Each row below is a small network's average activation on inputs in which a field has the value named, seen along a few directions.
Related values have similar rows: they may be neighbours, one step apart, or belong to one group.
In the rows, zero is written as 500.
Random noise pushes rows far along 4 fixed directions. That doesn't count. These rows show it; they differ only by the noise:
[490 465 646 200 495 450 519 480 569 449 633 552 397 651 461 268]
[448 438 482 554 349 311 584 531 480 428 522 571 555 468 366 519]
[502 563 712 210 392 542 456 469 665 492 532 426 456 457 546 450]
[394 688 548 263 536 630 492 558 546 522 514 340 527 633 496 372]
[300 712 423 536 493 570 784 568 176 559 308 276 711 601 568 684]
[427 446 415 456 498 339 499 582 539 405 658 617 481 674 260 242]


FELE, 9 values:
susoz: [444 436 142 774 713 339 563 588 367 464 444 576 451 617 426 389]
zeme: [499 775 521 830 542 757 167 620 503 584 380 268 753 255 415 697]
luk: [459 561 264 597 447 372 248 633 730 453 656 634 608 539 121 265]
soki: [464 612 266 465 796 632 440 614 312 477 696 536 550 908 318 227]
nono: [611 231 289 484 470 278 475 433 834 442 641 717 261 588 428 316]
kom: [512 665 317 532 678 700 324 585 562 487 541 399 525 587 458 368]
nizat: [595 399 628 630 578 602 138 579 730 445 597 573 334 427 410 374]
bil: [729 243 709 534 569 516 382 350 569 551 474 570 261 289 829 618]
rir: [328 619 327 619 499 655 797 441 340 659 350 420 669 461 592 718]
The values of FELE form a 3 by 3 grid.
Which values are neighbours of luk? Give them in the order they are listed.
Answer: soki, rir
Which values are neighbours of nizat? Give them in the order they are listed.
Answer: zeme, kom, bil
Each value of FELE is a pair of two hidden parts, and every pair occurs once (3 first parts, 3 second parts).
kom and soki share the first part; kom and nizat share the second. Which value has the first part of nizat and the second part of soki?
Answer: zeme

LESUT, 9 values:
kan: [400 705 328 504 561 557 720 532 204 520 368 351 789 564 522 634]
muko: [483 385 338 590 680 503 585 448 429 488 456 519 415 511 578 569]
venu: [555 654 757 386 623 745 464 497 300 579 332 280 508 478 733 620]
buse: [524 587 858 269 271 613 265 446 848 471 546 446 511 164 520 556]
didat: [579 637 626 416 249 605 203 497 924 522 549 359 685 170 367 584]
muv: [717 357 847 472 299 430  33 446 912 449 694 698 270 198 391 412]
vubu: [471 375 370 662 319 212 636 507 503 492 394 619 457 461 445 603]
pezu: [393 670 249 503 507 524 581 570 533 593 476 426 542 663 519 424]
nevu: [535 416 332 575 643 612 182 619 903 415 717 536 311 583 356 212]
The values of LESUT form a ring.
Which values are neighbours of kan? Give them in the order they are listed.
Answer: didat, pezu
Which values are neighbours of venu? Give them in the order they are listed.
Answer: muv, nevu
